These are the activations of a small neural network, seen along a few directions. Each row is one input.
Each table varies a few parts of the input and shows all the possible inputs, shuffled.
Descriptions start from the smaller parts, as in this example, which fits no table here: one of 3 separate values, together with either a single point or one of 11 places along a line or (one of 5 places around a ring, together with one of 6 places along a line).
Shared parts are said once, and a part with two or three values counts as separate values.

Other details of the inputs vary at random and push rows far along two fixed directions, the same in every table; ignore that.

A family of inputs:
r1: [ 39.8 -14.3  -3.1   7.8 -62.8 -29.3  -7.2 -41.2  15.0  20.5  -9.6]
r2: [-25.4  49.1  23.0   4.7  71.7  43.2 -11.1 -16.4 -28.6   6.6 -33.4]
r3: [ -0.7  31.4  -0.8  10.7 -12.3   3.6 -34.4 -32.9  -7.2  37.7 -31.8]
r4: [ 30.1  14.2  -7.8   1.4 -59.9  -3.6 -42.2 -40.5   1.7  37.0 -34.8]
r5: [-12.6 -45.9  -1.2 -12.4 -12.2 -10.7  18.1  66.3  17.5 -33.6  28.2]
r6: [ -0.7 -64.9  -6.1 -24.1 -12.3  -4.9  13.8  65.5  25.4 -57.3  30.6]
r7: [  7.7 -15.2  -6.4 -20.6  -6.5 -12.8  22.1  14.5  10.3 -25.0  29.4]
r8: [-28.2   8.5  18.2  -7.2  64.6  32.9   5.4  24.4 -31.0 -17.1  -4.9]
r9: [-16.9  -1.1  -2.5  -4.3  19.5  -3.8  27.1  16.0   5.5 -24.4  37.0]
r10: [ 41.0  21.6  -9.3  10.9 -51.1 -22.4 -20.2 -61.3  -2.3  39.3 -23.1]
r11: [ -4.3 -23.7  -7.7  -4.5 -21.5  -6.8  -9.7  20.6  13.6  -5.0   6.2]
r12: [ 29.4   0.7 -16.4  17.3 -57.4 -33.4  -8.7 -34.4  16.9  23.5   1.4]
r13: [-10.6 -19.8  10.6 -13.8  18.0  12.1  12.0  46.0  -8.8 -26.8   9.8]
r14: [-12.0 -58.7  -7.9 -16.1 -16.4 -13.6  16.5  67.9  24.7 -40.2  30.8]
r15: [ -9.6  40.4  -4.3  17.6  40.7  14.3  11.0 -30.1 -19.3  24.5  -3.7]
r16: [ 16.5  -2.3 -13.0   4.2 -64.2 -15.1 -26.8 -15.4  27.3  22.8 -19.9]
r17: [-26.6  43.9  27.9  26.8  81.3  21.3   9.2 -34.7 -29.4  18.7  -7.7]
r18: [-16.7  36.2   7.1   1.7  80.8  28.9  25.0 -14.2 -31.3  -1.3  -4.3]
Each input here is: one of 2 separate values, together with either one of 4 places along a line or one of 5 places along a line.
Which other rows does r2 become when the choice among 2 separate values takes its other values? List them by row number. -> r16
Which other rows agree with r18 in the choice among 2 separate values? List them by row number. -> r1, r2, r4, r6, r7, r8, r10, r13

A family of inputs:
r19: [ -1.7 -23.4  -0.5  -6.4  22.5  -0.7  32.3  30.3   7.5 -32.9  27.4]
r20: [ 20.5 -27.2 -22.3  -1.9 -79.8 -25.8 -22.1   4.0  22.0  15.7  -3.7]
r21: [  3.2 -21.3  -7.7  -8.0   6.1  -4.6  26.4  24.5  14.5 -28.4  24.0]
r22: [ -3.8 -50.5   1.3  -3.1   0.6 -15.7  18.0  50.8  36.2 -44.1  26.0]
r23: [-27.6  18.2  18.8   7.4  76.7  18.3  26.9  10.1 -24.7 -10.4  12.8]
r24: [  0.1 -17.3  -2.7 -10.0 -14.7   0.4   1.4  21.8   5.8 -14.4  -1.3]
r25: [ -4.0 -15.7   0.6 -14.0   5.9   8.1   2.7  21.3  -2.6 -22.0   0.6]
r26: [ 17.8  29.5  -1.8   8.8  -1.0   4.7  -7.6 -45.2 -20.5  27.4 -15.3]
r27: [  5.7  10.9   1.9  -1.3 -22.0   5.0 -17.4  -9.3  -6.8  13.2 -18.6]
r28: [  4.1  55.7  -2.2  13.1  -9.6   1.1 -23.2 -57.7 -11.6  47.6 -26.6]
r29: [  6.6   1.0  -4.1  10.9 -14.1 -13.3   1.9 -13.9  -2.8  14.8   8.3]
r30: [-15.7   6.0  18.1   7.1  53.5  14.1   5.3   7.6  -4.2 -16.2  -7.9]
r31: [-18.9  -2.6   5.9  -1.9   8.3   7.7  -6.2  20.1  -4.1  -6.9   6.3]
r32: [ 22.3 -31.6 -28.1  -3.6 -70.2 -34.5   1.0   6.6  38.5  -3.8  22.7]
r33: [ 22.6  13.4 -11.3  -5.2 -36.0 -11.9 -14.2 -34.0   8.0  15.2  -8.0]
r34: [  5.4 -26.5   1.1  -6.4   6.0  -9.8  26.9  24.6   7.8 -25.8  25.0]
r35: [  9.0   7.0   1.6  13.2 -23.8  -3.7 -14.2 -30.4   9.6  26.8 -18.2]
r36: [ 19.0  -3.0  -3.1  -4.5 -53.7  -7.5 -21.5  -7.7   5.6  13.9 -12.8]
r37: [ 18.3  20.5   2.6  13.6 -28.8  -0.2 -23.3 -51.5   1.2  38.2 -33.5]
r38: [ 20.9 -40.1  -2.5 -13.8 -27.3 -24.9  16.8  16.3  15.2 -24.9  25.1]
r39: [-28.9  30.0  25.2  -6.1  73.9  38.9  -2.0   4.1 -36.8 -10.4 -11.2]
r40: [  1.1 -50.6  -4.9 -24.3   1.8  -0.5  14.8  57.8  16.6 -44.1  22.1]
r41: [-17.4 -26.0   0.0 -10.9  16.3   4.0  13.0  47.9   7.7 -27.1  13.0]
r42: [ -0.5 -15.3 -10.9  -1.3 -37.4  -9.4 -11.6  10.8   9.1   2.7  -0.7]
r43: [-28.3  13.8  17.2  -1.8  42.8  22.3   1.0  20.3 -16.4  -8.6  -0.1]
r44: [-26.6  42.0  17.4   3.1  65.7  35.2  -6.7 -10.1 -38.8  13.8 -29.6]
r45: [  0.3   3.8  -4.8  -4.8  10.5   0.7  13.2   2.4   6.1 -10.7   7.9]
r46: [-10.3 -12.6  -8.9  -6.1  -0.6 -11.6  10.9  18.0  20.4 -18.5  25.0]
r47: [  5.8  30.5   9.1  14.2  -3.4  -6.2  -7.2 -39.8 -19.6  35.8 -13.4]
r48: [-14.4  -3.1   9.5   4.8  26.8  -5.1  16.0   7.2  -8.8  -6.9  18.3]
r49: [-26.0  53.7  15.3   3.0  71.8  27.4   4.4 -23.7 -26.3   7.4 -13.4]
r50: [-7.9  3.0  2.1  5.8 28.3  4.2 20.6  8.2 -4.4 -7.3 15.0]
r51: [ 20.8  -1.1  -9.8  15.8 -62.9 -18.3 -27.4 -41.0  18.5  37.7 -18.2]
r52: [-15.4 -11.9   7.5  10.0  24.9  -1.5   0.8  15.7  10.2 -15.1   5.7]
r53: [  3.1 -35.2  -7.0 -10.5 -39.4 -12.0   1.3  38.3  22.6 -20.4  14.7]
r54: [ 0.6 -8.9 -0.5 -7.9 -0.5  6.0 -3.3 18.2 -0.3 -3.0 -6.8]
r55: [-16.4  31.2  21.9   7.8  63.7  31.3  -2.8 -30.6 -24.4   8.5 -23.5]
r56: [ -6.6 -28.4   3.7 -18.7   9.3   7.7   9.0  40.1   4.2 -38.2  14.2]
r57: [  6.3   1.8  -7.1   1.4 -39.6  -5.3 -16.6  -6.0   2.4  17.6 -15.3]
r58: [  3.3  60.4  -2.4  17.8   1.8   7.5 -19.1 -59.9 -19.3  50.2 -29.3]
r59: [ -4.6  19.9   0.6  -4.1  35.4  12.7   8.1 -12.0 -10.6  -5.9   0.4]
r60: [ 13.6   8.7 -10.5   7.6 -64.0 -11.4 -34.5 -24.1   1.9  34.8 -19.0]
r61: [ -4.2  48.5   0.7  16.9  -1.5  14.4 -38.0 -44.2 -29.5  57.8 -40.7]
r62: [ -6.0  -2.5   0.0  -7.2  40.6  10.9  23.0  11.4  -5.2 -25.1  16.8]
r63: [ 26.7  -0.6  -1.0   7.8 -32.8 -11.7 -23.5 -30.3   8.8  14.1 -22.1]
r64: [-22.6  -6.9  10.3 -14.5  57.5  23.9  11.7  33.1 -16.0 -30.0   2.0]
r65: [ 17.0  -0.5 -14.3  12.2 -39.1 -17.8  -4.0 -21.1   6.4  21.1   5.7]
r66: [ 40.8 -42.1 -16.3  -9.6 -67.5 -33.8   6.3   2.3  23.7  -9.2  20.1]
r67: [ 14.0 -35.5   0.2  -9.6 -21.9 -23.6  20.9  21.0  16.0 -22.6  24.5]
r68: [ 13.1  21.6  -6.1   7.9 -36.3  -0.6 -30.7 -26.8  -8.0  44.7 -30.7]
r69: [  1.1 -24.2 -11.0  -4.0  -3.6 -10.7  25.0  27.7  20.8 -24.0  28.8]
r70: [-35.2  33.6   9.2  11.2  80.8  25.4  17.5  -3.0 -25.4  -2.3   7.4]
The inputs of r65 and r19 match in every part but one. If r60 is changed in the same way as r65 into r19, which row does it become? -> r27
The inputs of r46 and r49 match in every part but one. If r48 is changed in the same way as r46 into r49, which row does it become? -> r67
What is each input in this table made of? -> one of 4 places along a line, together with either one of 2 separate values or one of 5 places along a line or one of 6 places along a line
A walk changes only the place on the line of 4. It starts at r59 and steps to r45. List the rest of the walk in order. -> r58, r32
Which other rows does r59 become when the place on the line of 6 takes its other values? List them by row number. -> r26, r33, r38, r62, r66
A walk changes only the place on the line of 5. It starts at r54 and steps to r44. List the rest of the walk in order. -> r24, r27, r36

A family of inputs:
r71: [ 38.9  41.7  -7.1  30.4 -78.3 -35.6 -12.1 -71.2   3.2  62.2 -12.5]
r72: [-13.2 -58.3   8.0   3.0 -39.7 -33.1  -6.6  27.7  54.2 -22.6  25.2]
r73: [ 16.2 -49.1 -28.0   5.1 -16.1 -27.1  37.6  32.4  32.4 -26.2  52.3]
r74: [  6.6 -11.6  29.7  -9.5  71.4  24.6  -4.2  -7.2 -45.4 -28.3 -20.0]
r75: [-27.4  31.9  10.9  35.3  45.7  23.5 -25.1 -42.9 -11.4  50.0 -42.9]
r76: [-20.5  25.4  -2.4  20.8  60.3   5.4  16.5 -20.9 -23.5   0.7  24.1]
r77: [ 45.3 -28.3 -21.7 -35.6 -66.3 -36.8  27.9  11.6  52.5 -40.8  23.4]
r78: [-15.1  -2.1   8.5  -2.5  64.7   7.8  65.7  29.3 -24.9 -17.9  40.8]
r79: [ -4.0  32.3   5.9  23.5  41.3   5.5  27.5 -14.6 -13.0  18.4   8.7]
r80: [  5.0 -33.2  42.3 -17.3  89.8  29.7  34.3  46.1 -25.4 -54.1  -7.3]
r81: [  2.6 -56.6   6.4 -46.9 -19.2   9.9   4.8  57.0  23.0 -72.2  24.4]
r82: [-58.3  23.7  -1.3  -6.6  64.2  34.9 -11.6  40.8 -43.5  -5.5   4.1]
r83: [ -4.6  27.9  -1.5  11.2 -72.8 -13.2 -67.3 -32.1  -1.8  57.2 -31.6]
r84: [-17.5  -0.4   5.2 -27.1  52.1  48.0  -6.1  16.0 -25.1 -40.0 -11.7]
r85: [  0.9  40.9   4.4  -9.8  41.1  59.8 -25.6 -32.4 -42.2  16.0 -53.1]
r86: [-10.3  32.6  -8.0 -21.4  78.8  21.0  18.5 -19.6 -14.6 -30.6   6.6]
r87: [-17.5  47.4   2.2  14.1  65.1  13.5  18.8 -47.1 -62.2  27.0  12.0]
r88: [ 34.8  39.3  -2.6  15.5 -62.8 -27.9   5.7 -66.9 -24.5  60.0  -4.9]
r89: [-43.3  19.5   4.8  -8.0  43.7  31.9   5.3  57.8 -26.9   1.5  -4.3]
r90: [  7.3  -6.5 -15.1   7.7 -77.6 -12.8 -34.6  14.2  19.7  37.9 -26.3]
r91: [-32.1  20.7  -1.2  29.9  85.8  20.5  18.8  -4.4   3.6  -3.7   6.8]
r92: [ 10.0  71.1  16.8  -2.6  20.4  59.3 -33.9 -55.7 -47.0  44.4 -75.4]
r93: [-65.5 -11.5   4.9  -2.4  71.4  26.2  -5.5  62.2 -11.3 -32.5  12.1]
r94: [-11.7   2.5 -18.3  11.2 -30.5   4.4 -38.1   8.2   1.9  35.3 -26.8]
r95: [ 17.9 -36.3 -17.7  17.8 -43.4 -30.5  19.5  18.1  60.2 -10.7  22.7]
r96: [ 25.4 -33.8 -18.9 -38.4   0.3 -11.3  47.9  39.4  43.9 -58.1  30.8]
r97: [ 14.2  -4.0   0.0  27.6 -60.9 -18.5 -26.3 -32.2  32.0  51.7 -36.7]
r98: [-14.2 -41.2  -2.3   5.5  -4.7 -29.8  20.4  33.1  54.7 -46.4  55.2]
r99: [ 26.6 -58.8 -31.0  -9.1 -35.4 -32.3  48.4  30.3  14.6 -20.1  56.8]
r100: [ 32.6  36.3  -9.1  24.7 -74.5 -37.6 -27.4 -78.5   1.3  58.5   2.1]
r101: [-18.5 -60.2  -6.1   8.4 -12.9 -20.3  -3.0  28.1  42.5 -24.2  19.0]
r102: [ 17.1  34.4  -2.4  35.7 -50.4 -26.2 -14.6 -54.5  26.1  42.4 -17.7]
r103: [-42.2  31.0  19.3   9.7  19.0  15.4 -18.9  21.1 -13.2  15.6 -24.9]
r104: [-63.1   6.5  15.5 -18.9  56.1  24.7  -0.6  67.7 -25.7 -27.6  25.4]
r105: [  6.5 -30.0   6.7  16.5 -68.6 -33.4 -11.7  -0.9  48.2  13.3 -10.2]
r106: [ 27.9 -45.8 -14.4 -14.7 -72.5 -51.0  28.5   7.8  16.3 -12.2  63.2]
r107: [ -5.6 -20.3 -31.1 -10.3 -44.5  -0.6 -16.7  47.0   0.5  10.2   3.3]
r108: [ 21.2  81.4 -15.4  -0.6  37.3  25.4 -14.2 -86.5 -28.2  44.2 -45.3]
r109: [  3.9 -41.8  28.6 -16.5  95.2  30.4  26.4  39.9 -28.7 -55.6  -2.5]
r110: [ 32.2  -4.8   2.8 -24.4 -68.2   9.1 -19.1  -5.4   7.0  -6.6 -31.2]
r111: [-22.4  67.8   0.0  44.1  52.8  14.4 -23.2 -75.7 -20.1  44.8 -23.5]
r112: [ 49.6 -66.6  20.0 -25.7 -49.6 -27.4  -9.8  11.1  10.5 -37.3   6.3]
r113: [-41.5  18.4  10.8  -9.6  18.9  16.3   1.4  53.4 -22.6  -5.8   0.1]
r114: [ 54.2 -73.6  19.9 -23.8 -54.4 -29.8  12.6  33.4  20.3 -47.2   1.5]
r115: [ 51.4  42.2 -18.4 -15.7 -71.9 -26.0 -30.4 -84.7  12.8  34.8 -18.3]
What is each input in this table made of? -> one of 5 places around a ring, together with either one of 3 separate values or one of 6 places along a line
The inputs of r108 and r86 match in every part but the place on the ring of 5. If r85 is changed in the same way as r108 into r86, which row does it become? -> r84
The inputs of r110 and r81 match in every part but the place on the ring of 5. If r88 is changed in the same way as r110 into r81, which row does it become? -> r106
Which other rows does r115 become when the choice among 3 separate values takes its other values? List them by row number. -> r81, r112
Which other rows agree with r90 in the place on the ring of 5? List them by row number. -> r78, r79, r80, r89, r92, r95, r96, r97
A walk changes only the place on the line of 6. It starts at r88 and steps to r71. List the rest of the walk in order. -> r102, r105, r103, r113

A family of inputs:
r116: [ 21.1 -30.3 -10.6  -2.8 -73.3 -14.1 -27.3  10.5  30.5   7.1 -23.2]
r117: [-17.7  68.3   9.0  12.7  33.7  40.6 -36.8 -30.5 -66.5  44.8 -28.1]
r118: [-29.6  -9.3   6.5  -4.7  40.6  10.0  25.3  19.5  11.5 -33.5  33.1]
r119: [-44.9  -8.8  27.7 -16.4  73.7   4.9  19.1  59.6  -3.1 -41.2  30.0]
r120: [ -3.2  35.1  15.3  10.2  33.3  16.7  17.0 -13.4 -19.7  20.6  -9.1]
r121: [ 49.7 -35.1 -14.6 -10.2 -77.4 -37.0  -0.7   2.6  34.3 -22.3  13.4]
r122: [ 24.8 -15.9  -7.5   8.7 -63.7 -23.9   8.8 -16.5   9.6  24.2   1.5]
r123: [  4.5  42.9  -4.3  -1.9 -30.2  15.6 -41.1 -48.1 -22.1  47.9 -61.4]
r124: [ 27.8  12.4 -23.3  18.3 -50.4 -26.0 -17.1 -30.5  10.7  31.4 -11.6]
r125: [-14.0 -14.8  -2.9 -12.4  20.8   3.5  27.2  34.4  28.3 -44.5  37.0]
r126: [  7.2  20.5   9.3  19.9 -24.5  14.5 -46.7 -32.3  -7.6  42.3 -47.5]
r127: [-27.5 -26.9  18.1 -23.4  19.0 -14.1   9.9  56.5  10.8 -33.2  21.0]
r128: [-33.0  -6.0   2.0   8.2  69.7   5.2  29.6  31.4  -5.7 -31.3  23.1]
r129: [ 43.0 -31.8 -18.1  -5.2 -84.1 -33.3  16.1  16.3  38.8  -0.6  15.5]
r130: [-43.0  13.2  17.7  -9.7  74.1  38.9   5.6  29.6 -18.1 -22.1 -24.8]
r131: [  6.1 -50.9 -19.4 -24.0 -52.2  -9.4  -0.2  54.8  13.5 -31.4  26.4]
r132: [ -3.9   5.7 -12.3   8.7  21.1  -7.7  11.8  15.2   7.2 -13.3   9.1]
r133: [  8.5  51.1   0.9   8.0  33.7  17.4 -17.3 -57.4 -28.8  47.7 -28.4]
r134: [-13.3  12.1  23.3   1.8  60.4  13.5  14.2  -7.2 -24.1 -21.7   4.1]
r135: [ 10.2 -72.9 -28.5  -0.3 -49.4 -43.6  23.6  46.7  42.2 -39.9  43.7]
r136: [  6.7  11.6  -6.8   1.0 -23.0  -2.8  -3.0 -20.7  17.4   6.6   7.4]
r137: [ -8.6  22.1   2.5  -6.0  67.8  20.3  11.3  -3.3 -15.3  -1.8   0.3]
r138: [ 21.0  37.3   8.9  19.2 -21.0  -4.8 -26.2 -77.2 -30.8  41.2 -32.6]
r139: [ -7.8  17.6  21.7  -0.6  62.8  17.0  15.0  -1.8 -21.3 -24.4   2.9]
r140: [  2.8 -45.4  -9.5 -16.9  11.1 -10.6  23.9  28.0  19.0 -27.1  31.7]
r141: [-42.2 -13.8  32.4   7.9  88.9  42.9   1.2  50.0 -11.6 -30.9   4.2]
r142: [ 28.8 -11.7  -6.9   5.9 -64.2 -23.4   7.6 -15.1  13.5  24.7   1.2]
r143: [ 15.8 -37.9 -22.5 -24.0 -73.3 -12.8 -11.5  25.6  18.3 -10.8  -2.0]
r144: [ -6.5  61.0   3.8  24.0  -6.0  11.8 -27.4 -85.2 -24.1  57.9 -28.7]
r145: [ 17.1   0.4 -12.0   3.8 -17.8  -9.3 -11.9 -41.5  -6.7  33.6  -8.4]
What is each input in this table made of? -> either one of 2 separate values or one of 8 places along a line or (one of 4 places along a line, together with one of 5 separate values)
Which of the alternatives is r122? -> one of 4 places along a line, together with one of 5 separate values
Which other rows does r140 become when the choice among 5 separate values takes its other values? List them by row number. -> r118, r128, r134, r142
